Each row below is a small network's average activation on inputs in which a field has the value named, seen along a few directions.
Values that are neighbours, or in one group, have similar rows; names and order tell nothing.
Random noise pushes rows far along 8 fixed directions. That doesn't count. These rows show it; they differ only by the noise:
[ -29  -86   40  180   77  -52  -81  -64 -134  -70  -82 -453  110 -338
  254 -357  158  176  256 -138    9  -31]
[ 200   26 -228 -136 -337  201  301 -192  -85   41  202 -227 -166 -538
  290  268 -195   73  378 -297 -297   38]
[-240  185  -37  189   -6 -334  331  314  -99 -553 -327   99  -20  143
   38 -142  166  -86   99  -44  394  161]
[  -7  708  -69  103  387   12 -203   90  -65  -55 -152   36    7  179
  157   93 -120  -99  196  -65 -184  -16]
[-390  413  -55   31  231 -162  176 -222 -146  259 -112 -491  153 -217
 -148  -33 -429  183 -212   64 -197 -387]
[-117  -72  -59   48 -180 -165  417  -97 -188 -314 -117 -330  -66 -408
   56 -214  -36   11  163 -229   99  -68]
[ -21  224 -143 -105 -156 -186  543 -165 -174 -255  -93 -363 -127 -491
  -23 -156  -83  -17  186 -319  -40 -315]
[ 274 -159   76   70 -216  -33  -64  213   48  -93   68  301  -31   57
  122  299  440   75  376  -91  132  486]
[-432  -86 -536   93   56  521  -46 -195  -87  336  275 -535  106 -400
  503   47 -754  160 -195  178 -477 -212]
[-265 -816  372  218 -274 -217    6 -140  -99  233   57  -84  204  -91
 -339  193   72  298 -195  191  250  483]


Values of M:
m4: [   8 -318  256 -124 -492   45   82 -429 -212  -48    8 -104 -244 -162
   99    6 -571 -204   73 -201  -99  328]
m1: [ 223  426  605   -8  -83 -325  237 -242  -66  605 -321 -259   79  -34
 -250  298  -78  590  226  -92  -47  108]
m5: [-385 -225   -4  -23  -85    9  248  -44   58  301  111  143  140   53
 -301  486 -447   57 -543  352   51   41]
m3: [ -39  146  220   89  313  -10 -552  -42   50   52 -151   13  120  106
   52 -154   63 -148   57    9  133  163]
m6: [-442  184 -350 -202 -104   69  216  -41   38  311  -20 -280  258 -150
  180 -129 -331  245 -421  162  -26 -591]
m9: [ 290 -329  127  -98   -6  137    0 -177   77   -4  130  101 -195  -96
 -268  166  -81  -57   25 -196 -108  132]
m2: [ 173   94  112 -324   43  -16 -266 -151  206  346  246   22  -68   73
 -169  -21  116 -167  -69  116 -193 -253]
m7: [ 331 -116  479   45  147   67 -379   -6   16  114  -80  -19   27  323
  108  -98  -69  168  182  -58  -22  321]
m8: [ 201 -117   -1 -103   93  445 -259 -300  -55  230  226 -100   39 -281
   -7 -141  -18  -40 -189  -21 -464 -455]
m10: [-208   85 -357   11  -50   -9  596  -54  -23 -405 -129 -319 -316 -111
  161 -379 -574 -242  -74    7   82 -166]
Each value of M is a pair of two hidden parts, and every pair occurs once (2 first parts, 5 second parts).
Changing only the second part turns m7 into m6. m10 has the same second part as m7; what does that change turn m10 into?
Answer: m3
Changing only the second part turns m5 into m9. m8 has the same second part as m5; what does that change turn m8 into?
Answer: m1

Values of B:
b10: [-229  176  171   51  127 -119  207  -46  -78  179  -91 -218   14  104
 -113  193 -429  123 -142  252 -123   47]
b2: [-159 -186  380   19 -416 -498  301 -107  -56    0 -186   64   45 -144
 -296  304  125   98   88  -56  376  433]
b6: [-716 -169 -383   66 -269   64  247  115   74  157  108  -86   70   68
  183  174 -522   59 -440  470   69  109]
b4: [  38 -309  -10  177  282 -161 -133  120   33 -445  -47  -49  -11   33
 -151 -626  479 -181  -50   23  338  -55]
b8: [-118  310  396  472  295 -161   23 -126 -366 -384 -538 -275   23 -191
  116 -229 -278   78  314 -415   80  333]
b3: [  48  124 -331 -396 -501    4  476  165  188  102   91  101 -105   84
  192  227 -109  134  -43   28   25 -223]
b7: [-172  361 -322  -69  346  109   95  -39   23  -38   44   60  -14  -38
 -193  135 -309 -257 -224  -14  -83 -374]
b1: [  45 -574  617   60  117 -299  -89 -374 -207 -120 -241  -73 -121   95
 -625 -307 -137 -168 -148 -206  124  158]
b9: [ 251   32  483  103 -294  -83  -54 -139 -120   84  -24 -114  -29  -47
   46   34  129  201  375 -202    7  386]
b5: [  45 -349  199  -19  -43  119 -105 -331 -285 -178  -39  -49   68 -293
  -48 -180   16 -188   -3 -146  -62  -59]
Each value of B is a pair of two hidden parts, and every pair occurs once (5 first parts, 2 second parts).
Changing only the second part turns b10 into b9. b7 has the same second part as b10; what does that change turn b7 into?
Answer: b2
Changing only the second part turns b3 into b1. b5 has the same second part as b3; what does that change turn b5 into?
Answer: b8

Values of N:
n4: [ 251  148  113   20  232    3 -488  142  333  683   89 -133  128  322
  202  260  129  423  163  292 -144  148]
n8: [ 266 -174 -782  -87  152  659   -9 -203  101 -116  447 -260 -276 -510
  302 -253 -241 -329   59 -237 -390 -549]
n9: [ -60 -252 -412  198   30  620  -14   74  -30 -171  257  213 -112   20
  251  263 -407 -207 -166  126 -234   70]
n6: [ 273  -32   30 -309 -391  231   76 -378   -9  439  352  192  -83 -437
  -78  853 -297   23  241 -288 -324  318]
n10: [-232   53  270   38  -86  -98  -89 -250 -180  315  -62 -770  118 -393
  450 -313 -256  282  299   21 -213  110]
n3: [-139  377 -524  -95  101  155  433   91 -125 -491 -156    9 -110 -238
  165 -239 -192 -243  -86 -239  -80 -550]
n7: [ 282  168  -84 -421 -379  -83  599   33  117  299  189  -13  -48  -67
 -152  355   36  386  -85  107 -164 -276]
n1: [ 171 -460 -188  -10   46  243 -319  -80  -32 -134   29 -482   50 -383
  391 -949  377   81   54 -205 -147 -599]
n5: [-262 -103 -533  -93   14  264 -290  179  208   85  200   82  123  192
  288 -254  -36  -29 -416  299  -49 -327]
n2: [-165 -184 -301   38 -192  278  210 -171 -168 -284  228 -300 -130 -576
  287 -229 -176 -292  170 -190 -102 -107]
The values of N form a 2 by 5 grid.
Name the neighbours of n10, in listed order.
Answer: n5, n2
Name the neighbours of n4, in listed order.
Answer: n8, n7
Each value of N is a pair of two hidden parts, and every pair occurs once (2 first parts, 5 second parts).
Changing only the second part turns n1 into n4. n3 has the same second part as n1; what does that change turn n3 into?
Answer: n8
Changing only the second part turns n10 into n5. n2 has the same second part as n10; what does that change turn n2 into?
Answer: n6

Values of C:
c4: [-135   42  154   88 -139 -178    6   80  -79 -221 -283 -160   31   61
  352 -290  -19   93  190  -52  223  264]
c7: [ 126   23  165   17 -334  -52  191  180  -73 -395  -86  536 -184   81
   90  509  110 -251  400 -189  208  682]
c10: [-331 -331 -233   88 -217  -43  374  127   27   17    2 -110  167 -244
  -69  -30  101  294 -315  139  202 -199]
c2: [-309  172  -57  183 -269  -65  454  498   -4 -329 -254  479 -127  511
  271  538 -338   22   35  226  269  737]
c1: [-196 -106 -158  -68  -41  179  152 -223 -125 -192  152  117 -163   94
 -289  -31 -446 -440 -407  102 -128 -237]
c3: [ -59  186  304  111  238 -242 -157  -37 -127 -186 -408  -60   27  270
  -43 -321  -74  -79    4  -85  115  -26]
c6: [  36 -690  -54  140  407   68 -599   58  178  262  248 -107  402   -6
 -232 -515  710  197 -401  302  160 -400]
c9: [-205  -39 -222 -129   17    1  122 -100   69  277  196 -397  129 -364
  -20 -127  -84  162 -176   61  -90 -433]
c8: [ -10   73 -276   39  -26  218   91   -1 -100 -537  -28    0 -340  -91
  341 -257 -285 -436  224 -220  -80  128]
c5: [ 166   71 -217   83  151  238 -281  266  246  347  162 -134  128   87
  476   79  155  352  186  182  -98   45]
Each value of C is a pair of two hidden parts, and every pair occurs once (5 first parts, 2 second parts).
Changing only the second part turns c8 into c5. c1 has the same second part as c8; what does that change turn c1 into?
Answer: c2
Changing only the second part turns c10 into c7. c3 has the same second part as c10; what does that change turn c3 into?
Answer: c4
